A small network was shown many inputs. Here are its activations along a few directions, one row for each input.
Each table varies a few parts of the input and shows all the possible inputs, shuffled.
A made-up example of a description, with smaller parts first: one of 2 separate values, together with either a single point or one of 9 places along a line or (one of 4 places along a line, together with one of 8 places around a ring).
Shared parts are said once, and a part with two or three values counts as separate values.
In the rows, zero is written as 128.

Other details of the inputs shift rows strongly along two fixed directions, in all tables alike. That doesn't count.

A family of inputs:
x1: [155 132  83  82 204 145 147 176 110 142  62  96]
x2: [148 100 109 123  82 130 111 159 124 106 132 150]
x3: [113 172 181 143 128 114 129 111 142 125 122 125]
x4: [141 129 107 102 176 148 138 165 112 130  86 112]
x5: [171 139  97  97 169 140 123 198 111 114  70 114]
x6: [119  96 130 143 119 125 121 134 139 129 161 142]
x7: [154 104 105 118  89 124 115 172 131 111 121 146]
x8: [122  98 105 132 105 135 123 106 119 127 159 137]
x9: [129  80 107 105 105 127 137 145 125 129 118 141]
x10: [136  92 101 122 114 131 133 143 133 130 141 140]
x11: [119 175 172 157 133 129 126 115 139 118 135 128]
x12: [128 152 121 115 178 145 129 121 106 135 110 100]
x13: [116  74 104 114  90 123 126 106 121 137 156 141]
x14: [124  90 120 122  99 108 132 129 144 138 140 141]
x15: [132 101 114 134 112 126 130 135 137 128 148 143]
x16: [159 140  85  91 181 140 150 164 117 140  70 103]
x17: [135 171 122 114 168 143 136 115 112 135 100  96]
x18: [128  79 108 139  95 137 127 137 128 115 153 158]
x19: [110 167 182 177 138 108 114 100 147 122 160 131]
x20: [137 168 138 106 166 118 144 139 136 147  84  99]
x21: [123 155 131 121 140 134 130 104 119 136 121 110]
x22: [106 169 171 158 142 128 115  90 128 127 157 118]
x23: [113 181 180 164 121 104 123  97 154 128 144 128]
x24: [143 176 126 104 174 140 146 146 117 130  63 102]
x25: [134 106 111 126 121 131 133 142 136 133 137 135]
x26: [132  94  98 112 114 137 136 145 122 125 114 140]
x27: [156 151  97  68 193 132 158 168 121 154  44  82]
x28: [145  88 112 135 103 137 103 169 119 106 146 151]
x29: [123  95 123 138 128 127 123 138 134 129 153 141]
x30: [109 170 161 147 122 123 122  83 130 130 145 118]
x31: [111 179 182 160 121 119 124 103 142 118 135 132]
x32: [128  91  92 121 113 141 127 116 114 130 150 135]
x33: [108 171 190 160 114  96 123  97 159 134 149 128]
x34: [147  90 115 117  79 119 114 164 130 115 132 147]
x35: [107 166 169 142 121 113 122  81 133 135 144 118]
x36: [147  84 110 142  72 132 105 158 128 102 161 162]
x37: [156 130  85  60 182 143 158 177 107 141  35  97]
x38: [128  90 110 123 136 143 127 151 118 122 130 140]
x39: [108 179 167 158 123 116 120  76 132 129 147 119]
x40: [111 165 162 142 124 111 124  82 130 135 139 114]
x41: [122 170 167 167 128 111 123 104 149 124 149 130]
x42: [127  92  97 120 112 143 127 116 115 130 151 135]
x43: [129  93 113 112 111 113 136 137 139 140 128 136]
x44: [137 167 114 103 198 149 135 130 101 139  85  86]
x45: [118 174 174 148 131  97 129 104 152 136 127 119]
x46: [135  96  96 115 116 122 136 140 134 137 122 133]
x47: [108 174 174 165 119 124 117  81 136 125 164 123]
x48: [121 177 171 157 135 129 126 114 137 116 132 128]
x49: [154  98 112 110  88 113 117 174 134 116 117 143]
x50: [129  96 108 125 106 119 132 132 138 134 137 141]
x51: [133  99 109 129 115 140 131 141 124 118 134 146]
x52: [170 190 133 117 161 134 124 177 123 111  74 106]
x53: [124  92 120 113 106 126 134 139 130 128 125 143]
x54: [135 170 136 113 159 137 141 139 125 130  83 107]
x55: [127 100 113 125 106 120 131 132 139 134 139 141]
x56: [121  94 103 125 133 141 121 116 109 129 151 131]
x57: [126  90 114 131 131 140 125 145 119 118 138 145]
x58: [139 157 128 121 184 133 135 143 124 135  99 104]
x59: [117  91 111 116  99 121 127 103 121 138 148 133]
x60: [109 171 186 168 141 126 117 111 137 116 148 132]
x61: [131  82 105 135 100 125 128 136 138 127 158 151]
x62: [119  80 115 128  86 133 128 135 133 123 150 156]
x63: [125 100  95 109 115 138 131 116 115 137 133 126]
x64: [120  70 116 122  87 121 130 135 132 126 141 154]
x65: [142 183 140 125 172 142 139 137 120 123  83 106]
x66: [140 172 129 106 169 140 144 145 120 131  72 104]
x67: [126  78 106 130 127 140 124 149 118 120 141 148]
x68: [105 173 179 149 120 112 122  79 137 134 149 118]
x69: [112 161 176 164 142 126 117 115 134 115 145 134]
x70: [123 146 152 121 130 122 134 130 135 129 109 123]
x71: [102 168 175 168 136 122 110  80 129 124 166 123]
x72: [126 100 101 129 113 137 126 110 116 129 152 134]
x73: [113 175 175 157 124 111 125 104 152 131 142 125]
x74: [125  82 113 136  94 139 126 137 130 117 156 158]
x75: [110 170 159 151 122 120 121  81 130 130 145 119]
x76: [119  93 106 132 129 137 119 114 112 130 156 133]
x77: [128 102 112 122 111 124 133 136 138 136 135 137]
x78: [117  82  99 123  91 132 124 106 120 132 159 142]
x79: [123  86 117 140 123 124 121 135 133 127 156 144]
x80: [140 162 109  80 176 135 146 124 106 148  69  84]
Description of these inputs: one of 4 places along a line, together with either one of 2 separate values or (one of 3 separate values, together with one of 6 places along a line).
The inputs of x62 and x11 match in every part but the place on the line of 4. If x39 is changed in the same way as x62 into x11, which row does it become?
Answer: x72
Change only the place on the line of 6 in x12. List by row number the other rows that result.
Answer: x22, x44, x56, x71, x76
Change only the choice among 2 separate values in x49. List by row number the other rows that result.
Answer: x34
Change only the place on the line of 6 in x3. List by row number the other rows that result.
Answer: x9, x37, x53, x64, x70
Change only the choice among 3 separate values in x50. List by row number the other rows that result.
Answer: x24, x75

A family of inputs:
x81: [113 128 139 132 124 119 133 102 136 138 141 127]
x82: [129 138 138 135 125 120 123 127 132 127 131 128]
x83: [128 138 141 136 130 128 124 128 129 123 126 130]
x84: [129 138 138 134 125 121 123 127 132 127 131 128]
x85: [130 138 137 135 125 120 123 127 132 127 130 128]
x86: [130 139 137 138 132 130 125 132 131 122 132 130]
x87: [120 135 131 133 126 128 125 103 122 133 141 122]
x88: [127  35  67 101 103 135 132 139 116 139 151 146]
x89: [124  33  69 103 107 141 132 140 113 135 148 149]
x90: [153  50  50  76 123 144 138 175 110 135 105 134]
x91: [132 140 135 139 135 129 125 133 130 122 128 129]
x92: [129 139 137 137 131 131 125 132 131 122 132 129]
x93: [130 139 137 137 132 130 125 132 131 122 132 129]
x94: [125 137 140 134 117 118 129 123 138 128 128 130]
x95: [131 139 136 139 132 129 125 132 131 121 131 130]
x96: [118 134 133 135 130 134 124 103 119 129 138 125]
x97: [127 136 142 135 127 129 124 128 129 123 130 131]
x98: [127 138 139 132 124 123 124 128 133 128 132 127]
x99: [169 177  88  64 226 154 155 181  97 140  15  72]
x100: [126 139 140 134 119 118 130 124 137 128 126 129]
x101: [131 139 136 139 133 129 125 132 131 121 131 130]
x102: [124 137 141 133 117 118 129 123 138 128 129 130]
x103: [122  85 117 127  86 122 127 130 137 128 151 150]
x104: [128 140 139 132 126 122 124 128 132 128 129 126]
x105: [123 137 141 132 116 119 130 124 138 128 129 130]
x106: [129 136 141 138 129 127 123 127 129 122 128 131]
x107: [124 137 141 132 116 119 130 123 138 128 129 130]
x108: [121 137 128 137 134 136 125 108 121 128 140 124]
x109: [126 136 142 135 127 130 124 128 129 123 130 131]
x110: [117 134 135 131 118 125 131  98 128 134 140 126]
x111: [139 156 128 113 163 137 135 145 118 128  91 109]
x112: [118 131 133 139 139 130 127 113 128 132 142 126]
The inputs of x99 and x101 match in every part but one. If x97 is changed in the same way as x99 into x101, which row does it become?
Answer: x93
What do these inputs look like to the network?
Answer: one of 4 places along a line, together with either one of 2 separate values or one of 6 places along a line
Change only the place on the line of 4 in x81. List by row number the other rows that result.
Answer: x88, x89, x112
